Each row has a name. Each piece below is followed by the name of the row it came from, unless a question asks for something else. Each question is about the rows just above it.

[-12.7 -27.7   4.7   4.6   3.6   5.7 -40.3  35.8   3.6  17.8  56.8 -28.0
 -66.7 -34.9  15.7 -33.3 -12.8 -34.1  50.3  25.7] = j_403
[ 17.4 -24.9  10.9 -34.2 -34.2   4.2 -34.2  27.7  -3.1  20.2  10.9 -37.3
 -64.2  29.9  20.4 -21.5 -17.3  17.9  56.3  21.0] = j_904
[ 17.4 -32.4  12.9   3.2   1.9  -0.1 -36.6  31.4  -1.1  14.8  63.7 -36.5
 -61.2  -6.0  12.9 -19.0 -11.6  14.9  54.7  22.3] = j_666
[-37.3 -21.4  20.2  27.7  -3.1 -17.3   4.2  21.0 -64.2  17.4   0.4  59.4
  10.9  20.4  17.9  56.3 -24.9 -34.2  -0.4  29.9] = j_272
Times [11.0] occurs in j_272:	0
Count of [20.4] in j_272:	1
How many times does j_666 hold [17.4]?	1
Count of [-12.8] in j_403:	1
Put [ 21.0  56.3  17.9 -17.3 -21.5  20.4  29.9 -64.2 -37.3  10.9  20.2  -3.1
  27.7 -34.2   4.2 -34.2 -34.2  10.9 -24.9  17.4] back in order: which row is it?	j_904
Count of [-34.2] in j_904:	3

[-43.5  32.2  21.2   2.5  38.8  28.6 -25.2  71.5 -29.3  67.9 -21.8  44.1
  -9.7  13.3 -33.9  14.8 -29.7  37.4 -31.5   8.0   6.5 -30.9   8.1] : j_207
[ 18.8 -27.5 -27.5  -0.4 -18.3 -79.0 -45.4  25.9  33.3  49.7 -57.1  -7.7
 -15.2 -27.5  21.7   0.9  -1.4   8.0  24.9   2.5   6.1  18.0  43.0] : j_10
[  8.0  25.0 -15.2 -45.4  49.7  33.3  -1.4   6.1  18.0 -57.1   2.5   0.9
   2.5  43.0 -27.5 -18.3 -45.3   6.1 -68.9 -45.4 -45.4   7.2 -45.4] : j_764
[-32.2   0.2  23.9   0.1 -22.9   0.5 -22.6   3.6  -7.5  41.8 -35.6  47.0
 -15.7   1.3  14.4  41.5  -3.1  44.4  -9.5  34.0  -5.6 -23.2  -2.7] : j_582
How many times does j_582 hold [0.1]?	1
Put [-68.9 -57.1 -45.4 -45.4 -45.4 -45.4 -45.3 -27.5 -18.3 -15.2  -1.4   0.9
   2.5   2.5   6.1   6.1   7.2   8.0  18.0  25.0  33.3  43.0  49.7] back in order: which row is it?	j_764
Count of [2.5] in j_764:	2
[ -2.7 -32.2   0.2  23.9   0.1 -22.9   0.5 -22.6   3.6  -7.5  41.8 -35.6
  47.0 -15.7   1.3  14.4  41.5  -3.1  44.4  -9.5  34.0  -5.6 -23.2] is which row reordered?	j_582
How many times does j_764 hold [-45.4]?	4
Which row holds these entries in another order? [ -2.7 -23.2  -5.6  34.0  -9.5  44.4  -3.1  41.5  14.4   1.3 -15.7  47.0
 -35.6  41.8  -7.5   3.6 -22.6   0.5 -22.9   0.1  23.9   0.2 -32.2]	j_582
Count of [-27.6] in j_10:	0

